M: [104 141 165 151 113  83 101 161 130  91 121 173 151 188 157 139 166 144
 168 139 143 111 140 156 158 118 132 158  97 145 104 111  90 103 103 110
 143 173 167 119 150  81  99 147  92 139  92  50 124 153 107 143 200 103
 135]
H: [159 180 155 158  83  91  95 140 153 119  80 155 149 127 104 142 126 115
 153  71 101 146 130 164 153 154 136 140 163 122 158  53  78  79 143 160
 132 146 109 150 125  78 100  93 149 108 147 147 148 142  96 125 160  85
 115]
D: [105 136 166 124  95  87 105 158 125  84 123 178 151 187 156 130 163 141
 164 153 148 113 142 156 161 122 138 145 101 153 103 102  89 111 119 128
 138 169 159 120 151  92 112 163  97 130  87  54 119 147 115 139 207 106
 143]
U: [161 147 117 131 119 131 165 144 157 111 108 142  97 116 143  99  88 123
  92 101  78 164 107 121 142 161  94 155 175  88 148 128 111 105 112 135
  71  73 122  96 163 166  97  64 125 162 126 180 111 151 161 111 107 130
 116]
L: [100  88 148 129 142  97 175 143 136 116 157 158 127 150 146  75 146 142
  98 143  97 149 153 124 146 121 126 177 110 124  88 146 136 130  57 127
  84 143 146  88 174 143 137 141  96 183  66  93 139 153 128 182 143 134
 127]
howmany U: [111] -> 4
howmany L: [146] -> 5
howmany U: [122] -> 1

Q: [ 99 171 116  87]
F: [139 119 160 108]
K: [122  96 201 149]
E: [139 119 160 161]
Y: [157 157 157 157]
C: [164 157 128 108]
V: [154 141 109  84]
T: [177 141 109 102]
howmany Y: [157] -> 4
howmany T: [141] -> 1
howmany Q: [116] -> 1
diff Y: [157 156 157 157] -> 1, [157]

P: [143 143 210 143 143 210 106  95]
J: [120 105 121  98 142 139  94  77]
G: [127 104 120 117 175  65 155 113]
W: [144  79 125  94  94 122  71 125]
diff W: [143  79 125  94  94 122  71 125] -> 0, [144]
howmany P: [144] -> 0
howmany P: [143] -> 4
howmany W: [95] -> 0

sopi: [136  53 141 128 160  96 106 134 139]
Zaviz: [127  53 101 103 125 105  77 130 138]
vun: [132 153 171 201 155 115 169 130 127]
dume: [153  84 128 115 153  78 144 132 137]
sep: [119 200 170 126 151 117 153 119 125]
rif: [142  93  75  98  94 105 134 127 131]
Dur: [137 156  77 121  76 149 155 122 122]
muti: [105 153 129 121 118 148  95 124 127]
semep: [109 196 129 121 105 148 137 122 121]
zulos: [143  39 113 126 141 105 104 104 139]
pivo: [107 195 127 121  97 151 144 123 119]
howmany sep: [199] -> 0
howmany zulos: [104] -> 2

